Each row below holds a small network's activations on one input, seen along a few directions.
In each table, some parts of the input vary, and every possible input appears once, in random order.
A made-up example of a description, with smaller parts first: line(6) and (point or line(11) or (values(2) and ring(8))).
Shared parts are said once, and a part with two or three values counts as separate values.

Table:
x1:  .65 -.19  .52  .07  .04 -.62 -.10  .42 -.35 -.06 -.40 -.48
x2: -.10 -.02 -.07 -.02  .04  .14 -.09  .07  .13  .07  .14  .15
x3: -.33 -.17 -.02 -.16 -.20 -.07  .19  .35  .19 -.08  .36  .24
x4:  .04  .19 -.17  .00  .16  .11 -.09 -.50  .00  .01 -.10 -.13
x5: -.07  .09 -.12  .03  .12  .10  .07 -.24  .03  .08 -.18  .10
x6: -.15 -.12 -.05  .08  .01  .09 -.04  .00  .12  .05  .22  .14
x7: -.44 -.13  .09 -.06 -.18  .03  .16  .36  .29  .02  .25  .14
x8: -.01  .06 -.21  .04  .04  .11  .09 -.20 -.04  .01 -.14  .15
x9: -.11 -.04 -.11 -.02  .00  .14 -.04  .12  .11  .05  .09  .16
x10:  .73 -.15  .82 -.13 -.11 -.46 -.09  .25 -.51 -.05 -.22 -.50
x11: -.01  .12 -.22  .03  .05  .12 -.02 -.14 -.06  .03 -.14  .11
x12:  .12  .29 -.23  .10  .09  .17 -.15 -.42 -.08 -.07 -.07 -.10
x13:  .01  .22 -.22  .15  .17  .14 -.09 -.44 -.14  .00 -.03 -.15
x14: -.34 -.16 -.02 -.13 -.22  .00  .20  .36  .30 -.05  .22  .16
- Describe the family of inputs behind these rows. => values(2) or (values(3) and line(4))
- Which other rows does x11 become when the values(3) part takes its other values? List them by row number. => x5, x8

Table:
x15: -.75  .03 -.46 -.12 -.05  .34 -.18  .23  .46 -.04  .60  .25
x16:  .54 -.12  .05  .26  .38 -.69 -.03  .51 -.18  .06 -.44 -.21
x17: -.64 -.06 -.42 -.06 -.27  .33  .41  .04  .50  .06 -.02  .57
x18:  .12  .03  .30 -.11 -.27  .21  .27 -.25 -.05  .06 -.13  .15
x19:  .12  .10  .38 -.14 -.05 -.08 -.33 -.22 -.30 -.20  .33 -.53
x20:  .32  .24 -.15  .14  .26  .07 -.15 -.36 -.27  .03 -.28 -.12
x21:  .40  .24  .02  .19  .22 -.11 -.18 -.49 -.35 -.09 -.40 -.37
x22: -.04  .14 -.43  .17  .33  .15 -.15 -.23  .02  .08 -.18  .16
x23:  .21 -.32  .38 -.09 -.01 -.59 -.14  .76 -.03 -.06  .31 -.35
x24: -.43  .24 -.83  .17  .38  .24 -.05 -.03  .29  .04 -.13  .39
x25: -.25 -.03 -.02 -.13 -.07  .22 -.25  .04  .18  .02  .57  .03
x26: -.21 -.12  .00 -.12 -.20  .32  .33 -.12  .16  .07 -.07  .41
x27:  .07  .07  .20 -.12 -.10  .10 -.28 -.08 -.07 -.02  .49 -.26
x28:  .29 -.46  .49  .02 -.27 -.52  .45  .58 -.07  .08 -.33  .02
x29:  .25  .01  .47 -.07 -.28  .00  .27 -.39 -.29 -.08 -.32 -.16
- Describe the family of inputs behind these rows. => values(3) and (point or line(4))
- Which other rows does x20 become when the values(3) part takes its other values? List them by row number. => x18, x27
- List by row number the other rows that have the values(3) part in common with x19. => x15, x23, x25, x27

Table:
x30:  .32  .28  .64 -.09 -.22 -.18 -.08 -.61 -.52 -.36 -.32 -.82
x31:  .69 -.17  .26  .07  .36 -.44 -.36  .29 -.26  .14  .12 -.34
x32: -.35  .22 -.60  .18  .07  .36  .23 -.11  .25  .02 -.34  .38
x33: -.36 -.42  .16  .02 -.33 -.36  .55  .75  .37 -.02 -.08  .34
x34:  .41  .18  .24  .24  .02 -.49  .10 -.35 -.43 -.36 -.95 -.66
x35: -.79  .08 -.65  .02  .12  .23 -.12  .06  .45 -.11  .46  .21
x36: -.09 -.17  .15 -.13  .02 -.31 -.20  .78  .13 -.03  .44 -.19
x37:  .28 -.19  .54 -.22 -.36 -.05  .07  .08 -.25  .09  .29  .01
x38: -.43 -.40  .07 -.15 -.11 -.37  .00  .83  .31 -.12  .55  .00
x39:  .07 -.29  .21  .01 -.16 -.29  .38  .69  .10  .05 -.24  .16
x40: -.06  .18 -.58  .26  .10  .28  .13 -.39 -.03  .10 -.48  .40
x41:  .32 -.27  .19  .10 -.11 -.34  .28  .42 -.16  .12 -.37  .18
x42: -.72 -.01 -.62  .09 -.07  .29  .34 -.04  .46 -.08 -.24  .55
x43:  .70 -.18  .78 -.18 -.07 -.09  .00 -.15 -.31  .20  .05 -.22
x44:  .44  .18 -.38  .30  .38  .20  .07 -.57 -.05  .25 -.66  .19
x45: -.43  .26 -.18 -.27 -.17  .60  .01 -.39  .19  .00  .30  .24
x46:  .26 -.20  .15 -.02  .10 -.35 -.36  .51 -.10  .03  .28 -.14
x47:  .32  .30  .13  .16  .24 -.53 -.44 -.24 -.48 -.47 -.28 -.95
x48:  .33  .31 -.43  .20  .63  .17 -.54 -.42 -.06  .12  .03 -.13
x49: -.13  .25 -.17 -.05 -.11  .58 -.08 -.66 -.09  .10  .18  .22
x50: -.80  .08 -.24 -.19 -.31  .52  .20 -.35  .36 -.05  .42  .36
x51:  .72 -.27  .38  .15  .16 -.44  .27  .17 -.21  .26 -.56  .01
x52: -.40 -.38  .52 -.35 -.52 -.06  .30  .43  .26 -.04  .50  .13
x53:  .35  .29  .03  .05  .14  .53 -.11 -.83 -.16  .19  .00  .03
x54: -.11  .30 -.58  .17  .34  .24 -.45 -.23 -.03  .02  .18  .07
x55: -.07 -.23  .56 -.38 -.43  .02  .16  .35  .06  .02  .41 -.03
x56: -.48  .29 -.61  .03  .29  .29 -.34 -.01  .19 -.06  .31  .01
- Describe the family of inputs behind these rows. => values(3) and (point or (values(2) and line(4)))
- The inputs of x44 and x53 match in every part but the values(3) part. If x51 is changed in the same way as x44 into x53, which row does it become? => x43
- Which other rows does x31 become when the line(4) part takes its other values? List them by row number. => x36, x38, x46
